A small network was shown many inputs. Here are its activations along a few directions, one row for each input.
Each table varies a few parts of the input and shows all the possible inputs, shuffled.
A made-up example of a description, with smaller parts first: one of 8 places around a ring, together with either a single point or one of 11 places along a line or (one of 2 separate values, together with one of 6 places along a line).
Shared parts are said once, and a part with two or three values counts as separate values.

Table:
x1: -140  -73  305  -34  -352  -360  -278  294  -636  477  -630
x2: -318  -68  79  -329  -490  -73  -162  403  -326  274  -823
x3: 419  141  -468  -141  597  -126  -296  394  -45  609  247
x4: -14  280  366  916  -151  61  138  -634  385  97  330
x5: 249  -36  -121  36  823  -170  -331  505  64  294  469
x6: -82  -351  770  -201  -59  -244  -73  271  -464  -360  -455
x7: 256  125  -709  -432  452  58  -114  496  270  418  51
x8: 89  85  478  531  -18  228  381  -877  420  -332  283
x9: -210  222  -390  406  -445  357  419  -761  378  -345  90
x10: 119  557  9  727  -356  100  109  -753  250  358  114
x11: -150  121  110  271  -337  383  523  -822  276  -454  450
x12: 186  -219  -852  -511  416  19  -77  387  205  -112  256
x13: -273  -362  437  -477  -427  -66  3  341  -544  -474  -282
x14: -353  -380  -45  -366  -546  -40  -116  347  -400  -283  -629
x15: -252  -240  647  169  -149  -439  -253  444  -525  145  -411
x16: 374  -189  -10  -369  931  -53  -152  275  137  -174  433
x17: -100  599  -247  451  -442  327  300  -649  492  146  -97
x18: 199  -211  -358  -646  554  40  -21  339  64  -282  606
Changing only one part turns x6 into x16. The same change can be made to x2. Which row results? -> x7
Describe the family of inputs behind these rows. -> one of 3 separate values, together with one of 6 places around a ring

Table:
x19: -1  126  72  339  -316  -82  -78  -219  -144  159  -88
x20: 15  -63  -6  286  79  94  99  -297  210  -160  456
x21: -181  92  146  434  -220  13  137  -261  191  -76  -264
x22: -137  160  152  -55  -390  131  169  -177  -63  -207  -46
x23: -22  157  360  124  -169  40  124  -245  29  196  -250
x24: 111  -367  -168  -697  205  -202  -197  673  -405  -56  -210
x25: 34  142  -158  382  184  107  159  -322  437  -81  111
x26: -222  59  57  497  -308  -60  88  -235  3  -14  -13
x27: 81  199  -155  -108  25  227  191  -237  182  -209  328
x28: 114  175  -193  -104  33  202  201  -307  170  142  194
x29: 132  -207  -83  -487  447  -241  -300  756  -58  171  -149
x30: 157  230  88  62  232  160  138  -234  290  -161  263
x31: -137  -96  -305  -403  84  -6  -229  648  -127  175  -179
x32: -41  136  -90  100  -438  54  25  -245  -58  49  -271
x33: -48  -405  157  -369  181  -297  -300  508  -601  -44  -166
x34: 189  201  53  68  242  135  148  -304  279  188  128
x35: -63  -70  -53  -232  292  -68  -285  658  -20  226  -247
x36: -21  -59  -166  49  -36  231  199  -321  295  -267  276
x37: -58  188  399  118  -182  66  115  -176  42  -158  -113
x38: -8  111  -244  448  92  36  113  -300  243  -22  355
x39: -100  133  109  -51  -377  106  178  -246  -76  148  -181
x40: 58  -233  -335  -657  243  -179  -245  743  -168  118  -82
x41: -161  -78  388  275  -239  70  122  -262  161  -215  -165
x42: 148  172  -31  133  150  64  105  -282  84  247  371
x43: -242  -103  140  102  -447  134  177  -260  57  -264  -96
x44: 210  174  -231  287  91  16  -51  -284  105  148  288
x45: -61  127  271  185  -255  -32  77  -219  -160  258  0
x46: -81  -390  -11  -607  69  -162  -196  474  -516  -159  -346
x47: 251  205  -146  221  184  88  -5  -306  302  87  44
x48: 143  -383  1  -457  313  -337  -298  706  -492  56  -33
x49: 57  -31  79  220  170  165  144  -321  403  -217  208
x50: -44  115  -405  211  -25  171  213  -321  331  -127  176
x51: -6  -367  244  -435  271  -223  -253  483  -408  -101  -416
x52: -201  -111  299  337  -326  -2  74  -233  -26  -155  89
x53: -98  154  312  181  -269  -6  67  -149  -147  -96  139
x54: 186  -343  85  -526  406  -263  -253  685  -295  0  -279
x55: 89  -246  -165  -417  351  -315  -346  773  -258  227  91
x56: -262  67  -104  261  -430  75  192  -259  87  -123  -196
x57: 115  197  5  129  141  89  94  -212  96  -102  508
x58: 38  159  162  277  -228  -9  -30  -244  47  95  -340
x59: -105  -108  -137  -164  197  -142  -332  676  -218  284  -5
x60: 175  180  -394  47  -25  153  48  -307  194  42  110
Describe the family of inputs behind these rows. -> one of 3 separate values, together with either one of 4 places along a line or (one of 2 separate values, together with one of 5 places around a ring)
Changing only the choice among 3 separate values turns x19 into x32. The same change can be made to x52. Which row results? -> x43
Changing only the choice among 3 separate values turns x34 into x42. The same change can be made to x30. Which row results? -> x57
Start at x51 and move only the place on the line of 4, one step at a time. The first step leads to x54. Which rows follow, in order? -> x29, x35
Change only the choice among 3 separate values in x20. List by row number the other rows that result. -> x36, x49

Table:
x61: -78  -317  122  -61  37  -90  -20  -28  -220  -181  231
x62: 3  -83  30  176  -63  -224  -129  68  -215  325  53
x63: 219  13  -195  -486  182  90  121  14  -20  -144  179
x64: 314  202  -27  -164  236  -101  -105  69  -50  388  74
x65: -20  -105  -232  -180  266  117  130  134  308  -196  182
x66: 343  90  144  -202  368  -16  -57  61  -109  142  194
x67: 116  -44  71  277  248  -122  -149  96  -27  -78  191
x68: -63  156  322  414  -206  242  353  -761  287  -332  223
x69: 83  83  -66  141  312  -77  -94  190  274  332  75
x70: -95  427  -37  535  -380  215  232  -706  295  141  -47
x71: -80  -154  -66  -282  -198  33  -55  186  -49  -66  -548
x72: -14  -115  -266  -6  66  -18  33  49  61  -363  176
x73: 30  271  404  597  -178  177  253  -697  242  -68  169
x74: 91  69  -98  314  113  -204  -198  107  32  170  72
x75: 13  -159  -10  80  218  -68  -86  15  25  -338  253
x76: -79  -260  101  -344  -68  -33  58  164  -82  -315  -428
x77: -53  -302  354  -259  85  -81  -63  126  -117  -290  -348
x78: 219  245  -290  -259  159  27  -63  38  -62  350  -26
x79: 24  -64  258  -15  -3  -210  -161  219  -117  217  -524
x80: 26  -198  202  137  70  -143  -83  54  -273  79  172
x81: -103  -167  -301  -88  -250  20  -14  33  -152  41  34
x82: -87  200  60  330  -350  292  478  -716  325  -360  144
x83: -186  -155  346  -215  -98  -55  -49  189  -252  -243  52
x84: -93  -38  -233  85  -139  -97  -80  42  -233  286  -47
x85: -16  126  -326  46  237  51  -53  159  264  296  -24
x86: -214  -112  90  -300  -251  -6  73  228  -219  -270  -28
x87: -7  115  -361  221  38  -76  -152  77  17  132  -28
x88: 245  -28  63  -399  335  41  4  -19  -56  -118  256
x89: -83  -35  423  -14  -58  -108  -106  268  -307  19  -8
x90: -214  -5  -78  -238  -383  56  -38  250  -185  -20  -148
x91: -15  -11  -430  49  -71  43  -87  68  98  -114  56
x92: -104  -273  -135  -146  -115  -42  102  9  -188  -207  153
x93: 48  -180  430  -59  125  -132  -120  205  -172  -30  -406
x94: 110  -29  102  104  447  7  -44  181  214  86  194
x95: -23  -2  -395  -126  130  175  9  151  347  52  61
x96: -205  126  -13  -62  -264  -61  -98  257  -268  227  -230
x97: 216  116  -360  -432  48  149  0  30  19  105  58
x98: -71  -21  -2  -106  -81  -81  -114  194  -132  179  -626
x99: 8  -146  22  -93  417  66  16  101  268  -171  257
x100: -3  382  230  622  -310  86  176  -689  309  182  56
x101: -108  81  249  29  -187  -190  -147  282  -250  266  -128
x102: -92  302  -107  377  -487  346  330  -698  371  -109  28
Changing only one part turns x89 into x83. The same change can be made to x66. Which row results? -> x88
Describe the family of inputs behind these rows. -> one of 6 places around a ring, together with either a single point or one of 6 places along a line
Change only the place on the ring of 6 in x75. List by row number the other rows that result. -> x67, x72, x74, x87, x91
Change only the place on the line of 6 in x96. List by row number the other rows that result. -> x78, x84, x85, x87, x98

Table:
x103: -115  34  -39  692  -308  -11  102  -466  142  5  46
x104: 163  187  105  92  136  260  102  -411  222  135  147
x105: 9  -120  171  -404  203  -316  -390  723  -427  298  -616
x106: 133  238  36  160  275  12  144  -209  302  47  -41
x107: 148  112  -277  131  131  10  126  -102  343  112  -32
x108: -70  314  4  187  -396  137  239  -385  -60  -82  231
x109: -2  142  -412  -14  -44  234  50  -252  185  137  155
x110: -6  308  340  353  -242  142  239  -481  108  172  238
x111: -128  159  273  719  -167  -10  120  -568  100  -56  40
x112: 166  -6  58  -188  73  75  246  -251  233  -226  4
x113: -319  -48  -108  430  -367  93  185  -430  76  -120  105
x114: 40  -355  200  -735  -7  -257  -290  679  -486  31  -578
x115: -54  201  169  414  31  74  4  -186  332  -113  -11
x116: 150  -388  -285  -361  473  -389  -450  919  -347  209  112
x117: 44  -404  -168  -651  405  -262  -314  859  -538  -159  139
x118: 107  73  171  -17  245  139  263  -230  308  -15  18
x119: 20  470  207  530  -218  17  118  -463  100  234  180
x120: 136  -269  12  -342  622  -389  -441  821  -385  145  94
x121: -144  44  -31  74  -158  194  122  -114  171  -429  38
x122: -178  -311  -178  -657  -19  -208  -319  829  -450  239  -539
x123: -22  -47  190  64  -167  133  110  -227  266  -389  34
x124: -18  -281  303  -577  169  -196  -278  705  -418  238  -565
x125: 206  222  -346  244  20  130  -37  -281  255  261  96
x126: -155  -5  405  540  -191  113  242  -584  109  -119  100
x127: -97  -88  290  368  -358  50  228  -606  35  -335  87
x128: -217  1  69  374  -347  111  238  -490  -58  -376  92
x129: 52  227  226  180  -408  77  227  -502  34  -40  226
x130: 189  350  -30  272  163  133  -19  -390  216  197  88
x131: 35  343  -107  502  -359  14  100  -357  139  298  187
x132: -80  35  304  236  3  197  125  -206  340  -177  48
x133: -59  32  -341  -122  64  115  208  -77  271  -11  27
x134: -56  -456  -339  -596  390  -278  -361  919  -410  92  165
x135: 99  197  -230  -69  -26  254  104  -317  52  -120  138
x136: -170  262  -177  243  -416  118  185  -323  71  174  244
x137: -79  -260  -10  -712  1  -193  -272  772  -577  -8  -565
x138: -40  75  -144  385  -112  71  -14  -80  373  -51  -5
x139: 163  -501  43  -675  401  -323  -336  769  -448  -125  134
x140: 223  107  -8  -81  -36  195  89  -433  148  -78  132
x141: -246  -7  -210  127  -176  176  70  -53  302  -174  51
x142: 43  85  -161  -176  82  134  260  -139  138  -267  10
x143: 23  -240  -122  -424  54  -317  -400  821  -389  361  -599
x144: 106  -429  146  -517  582  -262  -327  798  -378  83  148
Describe the family of inputs behind these rows. -> one of 6 places around a ring, together with either one of 2 separate values or one of 5 places around a ring
Changing only the place on the ring of 6 turns x141 into x138. The same change can be made to x134. Which row results? -> x116
List by row number the other rows that have the place on the ring of 6 in common with x110. -> x104, x118, x124, x126, x132, x144
Change only the place on the ring of 6 in x108. List by row number the other rows that result. -> x110, x119, x129, x131, x136
